A small network was shown many inputs. Here are its activations along a few directions, one row for each input.
In each table, some parts of the input vary, and every possible input appears once, in random order.
Descriptions start from the smaller parts, as in this example, which fits no table here: one of 3 separate values, together with either a single point or one of 9 places around a ring or (one of 4 places along a line, together with one of 8 places around a ring).
Shared parts are said once, and a part with two or three values counts as separate values.
(in the rows, 128 means zero)

Other details of the inputs vary at random and push rows far along two fixed directions, the same in every table; ignore that.

Table:
row 1: [100 140 119  96 145 128 141 137 103 114 141 115 108 128]
row 2: [144 140 133 173 130 124 134 119 148 154 108 128 168  82]
row 3: [122 142 126 144 155 120 140 139 146 130 125 121 169  90]
row 4: [122 136 120 144 160 124 136 135 134 138 123 131 165  92]
row 5: [139 147 138 148 143 124 146 103 152 147 106 154 153  73]
row 6: [146 121 149 117  91 133  91 101 100 156 102 191  95 180]
row 7: [124 134 111 145 151 133 151 141 139 133 125 124 169  95]
row 8: [147 118 125 156 148 137 156  94 166 130 114 137 143  83]
row 9: [119 137 125 106 116 118 141 137 139 114 143 113 118 120]
row 10: [144 106 136 129 118 132  71 116 100 149 104 168 104 194]
row 11: [119 151 139  95  92 119 107 131 110 135 133 123  92 159]
row 12: [122 117 119 139 137 122 123 138 134 117 151  90 123 136]
row 13: [107 147 124  92 137 123 131 136 116 122 140 130 114 130]
row 14: [147 111 123 179 151 140 148 112 129 137 105 145 164  95]
row 15: [150 109 127 174 151 134 134 109 160 140 106 138 162  99]
row 16: [120 136 130 107 104 122 131 126 130 113 144 108 108 139]
row 17: [112 138 120 102 132 138 145 138 104 119 134 125 106 135]
row 18: [110 114 118 111 130 126 109 156 131 107 153  94 111 161]
row 19: [119 138 123 106 129 122 158 136 142 109 145 114 129 117]
row 20: [127 124 136 100 111 134 124 125 129 115 137 128 105 154]
row 21: [124 115 115 112 146 136 133 122 113 104 133 118  90 145]
row 22: [111 156 134 108 123 112 122 130 123 126 150 108 103 125]
row 23: [119 133 121  96 125 124 140 133 117 118 142 130 113 141]
row 24: [120 134 123 130 128 112 137 149 135 118 147  90 143 121]
row 25: [124 120 125 134 129 127 133 142 138 114 152  87 138 123]
row 26: [126 118 111 121 150 142 164 122 127  94 141 103 121 105]
row 27: [139 105 110 166 169 137 141 119 132 120 117 120 144 106]
row 28: [152 122 140 159 121 133 145  94 152 141 117 133 135  83]
row 29: [122 123 138 109 104 127  97 145 112 124 132 135 119 189]
row 30: [116 116 114 102 134 133 118 154 116 101 153 103 122 165]
row 31: [124 149 142 112 113 118 107 120 122 141 125 143 109 128]
row 32: [113 124 127  90 108 132 127 141 131 102 154 102  98 148]
row 33: [134 139 143 153 128 119 100 127 130 156 112 149 145 113]
row 34: [ 96 134 118 103 150 125 121 162  92 114 146 106 120 152]
row 35: [118 140 136 104 109 124  98 155 108 135 130 132 120 180]
row 36: [126 130 141  98  97 128 113 124 118 125 133 145  99 174]
row 37: [173 110 161 165  99 141  96  69  95 180  62 223 108 148]
row 38: [145 115 124 174 154 133 150 117 125 144 104 146 166  92]
row 39: [136 112 143 119 107 132  90 136 114 134 121 143 118 183]
row 40: [102 144 106 117 140 124 148 169 148 102 157  75 153 103]
row 41: [136 116 125 116 128 134 114 106 123 129 117 149  99 151]
row 42: [113 150 126  97 109 126 128 140 132 120 139 116 111 131]
row 43: [173 113 160 168 103 126  78  94 101 197  67 222 138 158]
row 44: [135 126 132 144 121 120 122 137 139 138 121 130 149 118]
row 45: [111 144 119  94 125 132 138 139 119 124 138 128 114 137]
row 46: [142 117 115 167 148 133 149 120 149 132 116 139 174  91]
row 47: [142 116 148  99  92 137  83 109  94 143 112 173  80 194]
row 48: [150 133 163 122  77 114  87 103 103 166 102 172  90 169]
row 49: [108 133 110 116 148 119 160 164 145  97 160  83 156 116]
row 50: [112 132 111 129 152 137 147 156 112 118 136 108 141 124]
row 51: [148 122 134 178 125 126 135 111 152 144 112 129 167  90]
row 52: [105 153 114  94 135 129 163 150 144  99 155  96 129 112]
row 53: [140 142 136 179 145 114 126 115 144 154 115 130 163  75]
row 54: [151 116 140 171 113 131 115 114 146 154 101 156 157 111]
row 55: [146 121 130 169 142 131 153  93 165 138 122 125 133  74]
row 56: [126 110 118 124 142 137 123 143 103 105 137 111 121 154]
row 57: [110 123 120  95 121 130 124 134 133 104 154 101  90 151]
row 58: [114 118 115 123 134 132 138 156 147 100 157  82 142 120]
row 59: [118 127 122 104 131 128 146 132 102 114 137 126 105 141]
row 60: [142 127 128 155 123 132 156 105 166 131 118 138 149  74]
Description of these inputs: one of 2 separate values, together with one of 5 places along a line, together with one of 6 places along a line.
Question: The inputs of row 50 and row 34 match in every part but the place on the line of 6. If row 11 is changed in the same way as row 50 into row 34, which row does it become?
Answer: row 22
Question: Change only the place on the line of 5 in row 6. List by row number the other rows that result.
Answer: row 16, row 36, row 37, row 60
Question: Change only the place on the line of 6 in row 5. List by row number the other rows that result.
Answer: row 8, row 19, row 20, row 36, row 52
Question: Change only the choice among 2 separate values in row 9. List by row number the other rows that result.
Answer: row 44
Question: Change only the choice among 2 separate values in row 26. List by row number the other rows that result.
Answer: row 56
Question: Change only the place on the line of 6 in row 15. List by row number the other rows that result.
Answer: row 3, row 29, row 35, row 39, row 49

Table:
row 61: [121 111 117 108 141 130 115 128 104 106 140 113  85 179]
row 62: [124 120 130 102 132 129 123 113 113 113 138 126  79 146]
row 63: [112 141 132  80 113 130 128 130 105 109 137 130  86 152]
row 64: [101 138 105 116 160 118 157 162 128  99 153  91 158 106]
row 65: [131 111 126 124 123 126 108 126 129 114 139 109 100 170]
row 66: [106 146 129  90 125 121 112 128 106 122 143 109  75 150]
row 67: [119 139 142  98 102 113  94 143  74 144 131 145  94 191]
row 68: [137 117 112 174 174 146 162 125 152 133 110 139 187  62]
row 69: [156 124 154 158 123 132 112  72 123 163  87 181 101 104]
row 70: [112 121 120 105 133 138 109 157  92 111 136 122 118 172]
row 71: [106 123  94  99 167 138 185 136 150  80 163  94 139  99]
row 72: [115 135 126 102 122 132 154 126 114 107 142 116 100 121]
row 73: [ 94 136 106 109 155 124 150 182 153  87 171  62 167 117]
row 74: [116 135 134 114 110 112 103 157 120 127 138 120 139 158]
row 75: [111 123  96 113 151 132 174 153 169  82 162  77 152 113]
row 76: [154 114 113 171 162 142 172  98 151 129 100 146 165  79]
row 77: [ 98 134 101 116 178 130 162 169 138  93 157  80 166 102]
row 78: [113 148 143  97 108 116  73 130  82 145 129 138  68 188]
row 79: [100 155 116  98 128 121 146 154 107 112 156  94 113 130]
row 80: [165 104 160 175  92 138  78 111 105 177  83 185 136 160]
row 81: [120 123 118 101 133 135 164 128 120  98 148 110 106 122]
row 82: [128 133 114 165 172 124 168 129 158 136 118 134 194  53]
row 83: [165 107 136 172 115 142 107 105 139 162  84 174 151 126]
row 84: [ 98 152 104  97 154 113 160 162 126  97 162  84 141 113]
row 85: [118 121 138 112 120 128  94 153  74 131 128 129 109 193]
row 86: [145 112 109 173 153 143 159 122 179 134 113 131 185  68]
row 87: [111 124 114 104 139 124 153 135 157  83 171  69 107 110]
row 88: [128 113 118 121 118 131 142 139 130 104 145 100 122 156]
row 89: [120 114 110 108 139 137 162 125 117  97 151 110 114 133]
row 90: [124 120 128  92 104 130 118 131 124 105 146 122 105 173]
row 91: [109 132 101  96 157 135 188 136 145  76 159  87 128  90]
row 92: [126 119 123 102 109 129 117 142 123 106 138 116 110 184]
row 93: [110 143 128  94 115 127 146 138 153 105 151 109 119 115]
row 94: [141 151 137 154 134 129 134 105 138 168  95 173 152  84]
row 95: [165 100 139 167 116 146 101  98  96 173  76 194 123 151]
row 96: [147 107 106 183 149 143 171 122 167 126 121 110 180  64]
row 97: [119 148 135 107 107 109 109 149 123 131 140 120 130 153]
row 98: [ 98 140 108 117 148 114 154 172 160 100 165  80 174  99]
row 99: [133 138 120 146 158 138 187 102 168 124 118 139 157  37]
row 100: [116 141 139  85  92 124 118 135 125 110 143 119  94 154]
row 101: [131 112 138 100  88 130 107 124 107 120 141 133  90 192]
row 102: [120 127 148 110  85 111  79 155  91 141 134 135 111 199]
row 103: [ 99 134  99  81 159 134 185 146 148  76 168  88 124 100]
row 104: [114 152 130  91 115 127 127 128 110 128 128 132 100 140]
row 105: [166  99 140 183 122 137  89  95 136 168  88 167 130 130]
row 106: [108 132 111 120 162 129 144 160 119 101 144  92 153 122]
row 107: [163 115 143 165 113 135 153  90 157 145 105 154 143  82]
row 108: [117 121 129 126 150 124  96 144  97 124 133 111 113 161]
row 109: [150 124 136 183 143 130 133 123 156 146 102 134 190  83]
row 110: [116 157 136 105  99 117 110 145 126 133 137 119 120 146]
row 111: [162 104 151 189 122 134  82 103 129 169  90 165 139 127]
row 112: [125 133 154  91  71 124  99 127 102 130 134 139  74 182]
row 113: [152 144 146 175 107 123 132 105 145 170 101 152 154  84]
row 114: [104 125 105 120 149 135 148 171 153  95 161  82 163 114]
row 115: [112 127 127 121 141 113 100 143 100 127 138 118 113 154]
row 116: [156 114 134 157 127 138 143  92 166 144 107 165 157  95]
row 117: [115 156 133  99 113 122 110 137  99 137 126 138 105 155]
row 118: [163 104 143 169 122 132 114  78 148 150 105 159 124 115]
row 119: [132 127 138  98 100 129 123 124 132 116 133 133 105 150]
row 120: [112 115 110 127 147 139 142 156 104 105 146 100 135 135]
row 121: [162  99 132 178 142 142  99  90 116 166  82 176 122 127]
row 122: [120 122 137 132 129 119  86 149 118 126 139 100 121 163]
row 123: [104 157 114 100 125 122 163 146 158 100 158  77 135  93]
row 124: [ 99 152 102 106 165 116 169 159 144 104 160  92 157  91]
row 125: [125 111 123 109 138 131 120 110 110 111 140 125  87 157]
row 126: [157 132 154 176 116 110  93  98 139 178  98 162 138 112]
row 127: [156 134 146 177 114 115 130 110 143 169 103 154 164  91]
row 128: [155 113 121 165 153 143 154  96 147 144  93 169 157  98]
row 129: [140 144 130 164 140 116 151 122 174 152 117 139 187  63]
row 130: [116 127 135 126 121 108  90 148 121 129 144 107 120 156]
row 131: [151 118 140 185 133 130 131 125 142 150 106 132 178  95]
row 132: [125 130 157  96  82 120  74 116 106 134 131 139  58 187]
row 133: [115 147 131 107 101 122 140 137 133 122 146 100 114 123]
row 134: [155 119 156 167 111 122  95 107  92 182  81 195 138 143]
row 135: [105 125 105 117 142 134 144 172 140  87 163  71 154 124]
row 136: [128 118 126  96 121 136 123 117 103 114 130 146  99 169]
row 137: [155 137 160 144  94 132 105  85  99 184  79 196 103 135]
row 138: [111 149 149  91  85 109  61 142  97 141 143 120  68 203]
row 139: [136 154 131 161 133 124 152 119 176 152 116 136 176  58]
row 140: [128 150 117 145 158 134 182 108 167 136 117 133 163  39]
row 141: [163 107 130 170 135 147 117  98 119 163  76 187 145 121]
row 142: [164 104 140 159 118 140 119  92 103 157  85 184 118 154]
row 143: [144 147 143 150 114 128 138 101 166 163 102 158 152  76]
row 144: [103 120  83 112 174 143 173 158 145  88 155  87 151 104]
row 145: [120 130 127  94 116 130 142 134 151 107 147 119 118 131]
row 146: [120 137 145 102 113 108  70 132  79 148 128 145  77 195]
row 147: [157 136 157 168 106 123 102  81 146 178  91 164 118  99]
row 148: [123 110 141 112 118 132  57 138  68 138 123 146  76 214]
Question: What do these inputs look like to the network?
Answer: one of 2 separate values, together with one of 4 places along a line, together with one of 11 places around a ring
Question: The inputs of row 95 and row 141 match in every part but the place on the line of 4. If row 80 is changed in the same way as row 95 into row 141, which row does it become?
Answer: row 135
Question: The inputs of row 81 and row 62 match in every part but the place on the line of 4. If row 101 is changed in the same way as row 81 into row 62, which row does it become?
Answer: row 118
Question: A walk changes only the place on the ring of 11. It starts at row 90 and steps to row 119. List the rest of the walk in order.
Answer: row 100, row 123, row 110, row 97, row 74, row 109, row 135, row 83, row 92
Question: Change only the choice among 2 separate values in row 122. List by row number the other rows that result.
Answer: row 108

Table:
row 149: [123 148 157  82  78 113  74 131 102 134 130 138  76 195]
row 150: [168 126 168 142  75 117 103  85 127 179  87 204 126 151]
row 151: [114 128 132 127 129 114  94 149 136 131 140 112 134 142]
row 152: [ 90 120  88  94 165 137 152 169 142  72 164  83 143 139]
row 153: [136 141 128 138 109 136 148 120 152 138 116 125 134  97]
row 154: [120 149 118 142 139 129 182 130 174 107 150  88 157  52]
row 155: [112 133 129  80 118 132 138 142 101 110 147 123  97 156]
row 156: [142 138 123 160 146 132 174  98 139 136 109 141 153  54]
row 157: [162 121 132 207 154 127 127  98 130 174  79 173 172  72]
row 158: [157 116 132 192 150 135 139 101 124 160  87 159 175  79]
row 159: [123  92  93 147 172 140 171 129 157  69 163  60 129 100]
row 160: [ 97 138 119  99 149 116 104 161  95 116 157  96 107 176]
row 161: [136 140 148 120 103 120  92 107  87 163 104 178  85 158]
row 162: [118 135 127 122 128 117 109 156 130 114 144  91 135 143]
row 163: [ 92 119  95  97 161 136 161 175 129  75 165  74 143 137]
row 164: [109 144 157  68  74 111  54 139 100 141 137 148  58 212]
row 165: [104 152 128  90 137 117 124 133 107 125 146 114  91 145]
row 166: [152 116 115 188 152 122 179 121 182 132 124 122 211  56]
row 167: [177 119 157 163 111 144 117  69 125 185  61 226 134 113]
row 168: [121 131 115  99 136 140 145 121 143 113 129 142 121 123]
row 169: [103 121  96 114 167 135 171 171 129  81 164  71 156 111]
row 170: [172 116 166 200 103 133  86  96 130 193  75 195 158 118]
row 171: [126 107 103 115 147 139 172 106 153  80 164  76  97 102]
row 172: [117 122 145  87  70 130  54 165  76 144 129 133  79 241]
Question: The inputs of row 158 and row 156 match in every part but one. If row 151 is changed in the same way as row 158 into row 156, which row does it become?
Answer: row 164
Question: What do these inputs look like to the network?
Answer: one of 2 separate values, together with either a single point or one of 5 places along a line or one of 6 places along a line
